A small network was trained on invented records. Each row is its activation on one of them, seen along a few directions.
Here are examples, each followed by its value of one field, Mipar.
Other fields move the rows too, some of them a lot.
(in the rows, 500 means zero)
Random noise pushes rows far along 14 fixed directions. That doesn't count. These rows show it; they differ only by the noise:
454 722 516 581 469 676 563 404 470 378 516 521 461 669 572 634 617 582 563 384 506 358 460 315 440 415 333 447 511 331 595 643
372 509 586 452 635 464 448 278 314 512 591 404 490 596 655 600 328 413 507 518 463 513 654 598 616 613 617 468 471 547 489 707
275 427 681 481 489 466 484 505 467 548 417 499 395 417 365 495 407 414 427 621 428 497 562 539 543 554 578 534 479 581 447 435
730 363 285 557 539 282 474 486 363 445 702 567 385 443 450 477 597 555 442 371 473 686 505 464 580 496 444 571 447 640 561 384
543 605 711 523 510 525 427 561 521 583 514 402 457 465 340 391 372 548 453 582 489 384 554 522 501 564 544 542 571 530 447 480
494 471 600 478 472 472 517 536 500 560 456 518 423 499 529 420 551 396 449 664 445 422 534 542 479 564 569 591 472 362 476 484
468 492 250 461 473 533 326 653 234 669 538 551 369 526 511 619 538 366 617 410 539 636 375 425 257 268 471 433 549 534 730 557
743 620 396 603 368 552 398 632 559 634 508 400 607 547 500 497 513 568 581 604 643 479 536 470 716 484 424 627 521 448 561 486
496 478 528 512 349 711 474 472 528 563 385 454 392 552 511 605 434 403 589 416 667 417 481 467 561 468 493 548 385 369 504 529
478 415 191 523 307 294 565 435 552 509 624 573 597 368 498 525 645 327 521 577 618 628 551 440 478 383 474 576 478 707 492 425
311 607 389 545 422 463 532 409 530 393 553 601 751 534 633 550 689 501 506 715 462 507 582 336 534 387 351 472 669 688 589 547
721 509 581 457 441 412 346 372 327 568 679 377 542 582 541 481 403 440 453 475 499 483 584 545 529 507 568 427 638 593 514 648
339 499 626 471 673 522 395 570 311 513 520 591 276 438 359 470 421 525 387 517 336 655 442 468 420 532 500 519 521 704 585 436
682 457 589 470 505 548 499 511 581 438 497 452 657 557 542 356 494 539 484 436 575 548 384 471 447 395 520 412 624 505 441 564
682 706 452 632 367 472 526 413 592 474 574 487 540 484 463 516 556 561 441 515 605 508 484 427 607 486 387 621 487 483 408 473
478 599 549 499 286 482 485 437 492 586 490 427 563 524 469 568 487 344 492 552 576 488 479 485 452 394 528 465 556 470 448 610

419 625 352 481 461 401 398 369 424 559 600 538 684 462 639 565 483 375 463 650 543 669 509 504 457 411 496 480 634 733 479 595 | z3
619 593 268 592 563 407 531 562 585 491 546 567 597 460 617 433 653 578 540 584 558 469 495 473 459 454 425 592 521 390 474 427 | z3
538 533 425 597 604 581 439 619 540 593 427 358 539 525 506 532 366 622 673 464 665 421 565 536 679 490 507 560 440 375 492 489 | z5
610 517 452 556 634 422 476 463 570 410 513 506 664 421 526 410 443 632 434 444 587 698 390 505 540 410 477 484 586 635 339 439 | z7
685 490 441 500 418 400 446 512 555 621 535 546 306 268 360 380 453 402 413 463 602 416 460 583 258 499 566 621 461 479 323 284 | z8
308 648 587 548 551 666 448 741 527 556 389 484 529 495 316 502 445 614 533 603 480 641 400 393 552 432 421 524 549 647 616 480 | z5
564 403 562 510 386 470 591 602 522 502 579 321 467 555 249 509 477 522 589 355 510 497 559 464 628 534 541 464 409 542 601 561 | z7
464 547 576 500 309 713 473 481 585 501 510 516 512 559 506 502 562 489 555 646 512 238 668 367 574 576 395 565 548 580 659 492 | z6
514 396 576 426 309 565 478 489 467 598 468 416 457 550 442 593 411 351 496 516 520 628 520 560 704 599 576 539 376 577 568 570 | z8
649 579 482 650 440 267 484 393 420 440 547 360 647 557 432 644 481 678 465 365 496 524 536 514 750 417 432 386 584 426 397 536 | z6
389 623 361 542 496 359 566 357 432 362 609 554 682 565 594 643 637 563 477 516 393 605 530 420 551 435 377 398 590 619 560 600 | z4
572 460 452 468 565 487 413 400 401 519 577 473 565 615 758 530 509 513 562 599 438 294 728 575 628 643 519 496 547 430 597 580 | z2
540 422 563 564 554 532 456 618 371 430 477 440 428 632 396 580 534 720 570 328 378 416 537 424 664 486 396 382 531 421 672 492 | z1
390 583 423 463 377 460 520 533 581 561 570 489 568 375 339 474 490 409 549 503 564 437 494 453 205 377 511 422 604 681 493 491 | z4
418 472 635 561 284 660 582 575 642 403 318 533 515 530 328 573 585 563 460 476 502 595 377 353 699 450 365 501 453 528 533 428 | z3
401 722 490 492 395 601 494 239 548 489 589 509 576 513 624 611 446 419 496 591 567 397 626 475 508 579 450 540 511 629 467 610 | z4
346 628 612 534 443 586 430 607 562 672 333 404 529 448 404 537 343 445 521 671 584 508 494 559 590 496 558 578 487 475 419 493 | z7
601 470 543 429 552 338 618 349 566 457 610 487 582 501 662 364 541 403 422 624 449 440 598 629 464 652 636 551 474 425 372 571 | z8
524 377 704 404 453 512 529 529 486 464 573 439 509 589 439 388 536 474 498 523 371 351 600 478 463 573 561 404 582 550 613 582 | z1
639 608 510 500 551 601 485 654 560 606 522 346 555 582 484 444 418 555 614 508 578 498 497 545 563 560 549 548 457 418 558 608 | z1
495 614 696 496 396 542 325 300 347 538 590 514 327 489 443 587 393 495 369 548 380 285 680 504 548 664 454 513 580 634 524 478 | z2
353 673 488 568 496 428 569 553 492 531 549 429 551 517 385 566 508 515 527 599 467 585 533 459 579 499 481 538 473 551 545 583 | z5
416 402 523 512 558 551 427 605 500 536 465 478 426 428 384 459 420 581 584 485 503 316 616 485 478 511 497 487 537 563 559 371 | z6
659 494 534 440 381 470 498 532 494 540 617 499 433 506 440 413 581 443 464 531 422 381 548 498 383 583 519 513 531 511 586 501 | z2

Which value of Mipar does each new row have?
460 626 573 474 518 470 463 544 514 595 440 463 599 493 528 471 447 469 462 649 466 501 473 588 442 497 561 482 584 438 427 549 | z4
236 383 592 419 504 746 500 432 540 478 288 571 434 503 600 577 406 371 534 476 577 524 435 499 478 470 534 481 417 500 464 508 | z1
564 658 363 503 384 674 497 502 504 564 509 581 385 543 590 585 592 414 538 515 571 499 427 433 421 511 413 627 390 405 605 530 | z8
509 417 439 413 349 542 503 529 587 555 484 490 587 444 464 452 487 331 551 437 654 556 389 478 281 326 559 418 558 603 466 527 | z1
467 375 703 417 404 533 533 525 607 450 469 494 629 501 433 370 510 451 419 617 443 563 493 475 558 532 545 458 586 688 501 509 | z3
582 531 562 468 574 432 623 271 671 315 683 477 708 474 594 320 492 543 446 517 530 409 603 492 428 575 532 471 597 671 360 563 | z6
509 755 490 566 537 507 370 252 445 487 569 535 538 455 604 590 387 563 413 514 549 443 546 506 490 502 417 510 608 600 368 505 | z8
397 560 388 546 473 513 525 594 502 542 396 614 402 464 512 587 617 493 498 595 448 515 463 488 510 511 426 601 405 368 546 399 | z2
